W =
-37   54  -14   -3  -46   51   37   28  -10   14  -12  -31
 30    6  -37   -1   19   12   -5   59  -41   48   -4  -31
-22   54  -32   10  -19   17   44   28  -13   -5  -37  -31
-15   -7  -33   33  -33   66   35  -19   23  -27    3   54
 -7   51  -32    7    1   -6   34   38  -25    3  -42  -44
 47  -33   -8    8   61  -66  -26   -1  -10   -8  -12    4
 27    9  -61   28   24    4   24   36  -24    2  -32   -3
 45  -47    4    4   56  -59  -34  -14   -1   -7    2   18
 44  -30   -6    7   62  -71  -24   -3   -9  -12  -16    2
 -3   51  -20   -9    1   -9   17   52  -36   28  -31  -64
 24  -58   26   -3   23  -20  -40  -35   18   -6   33   39
 30   -9    7   -3   56  -86  -20   -2  -11  -13  -26  -21
-11  -18   49  -10    9  -52  -18  -56   32  -40    4   17
Rows and columns are counted from 0.
(0, 0): -37
(8, 11): 2
(6, 11): -3
(7, 10): 2
(3, 9): -27
(6, 9): 2
(3, 3): 33
(8, 8): -9
(10, 8): 18
(10, 2): 26
(12, 10): 4
(3, 11): 54
(2, 2): -32
(3, 0): -15
(0, 6): 37
(9, 0): -3
(7, 6): -34
(12, 0): -11
(8, 4): 62
(10, 7): -35
(7, 9): -7
(8, 10): -16
(6, 3): 28
(1, 9): 48
(9, 11): -64
(3, 4): -33
(8, 2): -6
(1, 10): -4
(5, 6): -26
(12, 1): -18
(11, 2): 7
(9, 7): 52
(0, 11): -31
(5, 5): -66
(2, 1): 54
(2, 5): 17
(6, 4): 24

M =
[[274 333 281 465 760 246 769 413 808 681 303]
 [638 369 910 431 880 387 350 260 303 836 513]
 [296 345 275 665 765 327 889 615 817 657 332]
 [899 729 365 902 695 804 859 653 840 653 405]
 [663 326 847 457 852 542 374 257 264 807 385]
 [843 888 428 885 789 801 775 653 819 297 690]
 [586 786 667 333 806 381 352 249 471 477 829]
 [826 855 393 875 864 847 896 740 879 318 637]
 [853 863 396 820 801 827 799 639 847 338 679]
 [587 773 648 344 785 423 433 264 481 458 827]]
Rows and columns are counted from 0.
(0, 0) -> 274
(7, 1) -> 855
(5, 3) -> 885
(6, 8) -> 471
(9, 3) -> 344
(8, 5) -> 827
(2, 8) -> 817
(6, 0) -> 586
(2, 6) -> 889
(9, 8) -> 481
(8, 2) -> 396
(8, 9) -> 338
(5, 5) -> 801
(0, 7) -> 413
(9, 0) -> 587
(0, 6) -> 769
(2, 3) -> 665
(9, 7) -> 264
(2, 9) -> 657
(1, 1) -> 369
(4, 6) -> 374
(5, 0) -> 843
(4, 8) -> 264
(5, 7) -> 653
(4, 9) -> 807
(9, 9) -> 458
(5, 1) -> 888
(2, 2) -> 275
(0, 4) -> 760
(4, 5) -> 542
(3, 7) -> 653
(8, 7) -> 639
(3, 0) -> 899
(7, 7) -> 740
(8, 8) -> 847
(3, 2) -> 365
(4, 2) -> 847

data =
[[  3 -10   4   3 -58 -63  25]
 [ 39  43   4   3 -14 -63  25]
 [  3  -3   4   3 -66 -63  25]
 [  3  15   4   3 -14 -63  63]
 [  3  43   4 -21  -4 -63  48]
 [  3  43   4 -35 -14 -63  31]
 [  3  43   4   6 -14 -63  22]
 [ 15  43   4   3 -14 -63   7]
 [  3  43   4   3  12 -71  25]
 [  3  43   4   3 -13 -74  25]
 [  3  -5   4   3 -70 -63  25]
 [  3  43   4  51 -14 -63  25]]
data[-12,0] = 3
data[-5] = [15, 43, 4, 3, -14, -63, 7]
data[6] = [3, 43, 4, 6, -14, -63, 22]
data[-6,0] = 3
data[8,5] = -71
data[-2] = [3, -5, 4, 3, -70, -63, 25]
data[10,0] = 3
data[:, -1] = [25, 25, 25, 63, 48, 31, 22, 7, 25, 25, 25, 25]
data[2,-2] = -63
data[-3,0] = 3
data[:, 0] = [3, 39, 3, 3, 3, 3, 3, 15, 3, 3, 3, 3]
data[-7,-3] = -14
data[1,-7] = 39
data[-7,2] = 4
data[7,1] = 43
data[-5,-2] = -63
data[-2,-1] = 25
data[8] = [3, 43, 4, 3, 12, -71, 25]
data[9,-2] = -74
data[-4,-4] = 3
data[-3,-6] = 43
data[0,2] = 4
data[-2,-2] = -63
data[-12,4] = -58
data[-8] = [3, 43, 4, -21, -4, -63, 48]
data[4,6] = 48
data[6,-2] = -63
data[-2,1] = -5
data[:, -3] = [-58, -14, -66, -14, -4, -14, -14, -14, 12, -13, -70, -14]
data[-9,4] = -14
data[9,-3] = -13

x =
[[ -8  -2   6 -22   6  41  10  38  60 -32  14 -35  27 -35  -9]
 [ -3   1  12 -17  -7  36  13  35  54 -39   6 -24  34 -24  -7]
 [ 17  13  37   2 -54  11  29  24  41 -75 -25  19  55  19   2]]
Rows and columns are counted from 0.
row 0 col 0: -8
row 1 col 3: -17
row 2 col 13: 19
row 0 col 14: -9
row 2 col 1: 13
row 2 col 6: 29
row 0 col 12: 27
row 2 col 12: 55
row 0 col 6: 10
row 0 col 13: -35
row 1 col 2: 12
row 1 col 9: -39
row 1 col 14: -7
row 0 col 9: -32
row 1 col 12: 34
row 2 col 11: 19
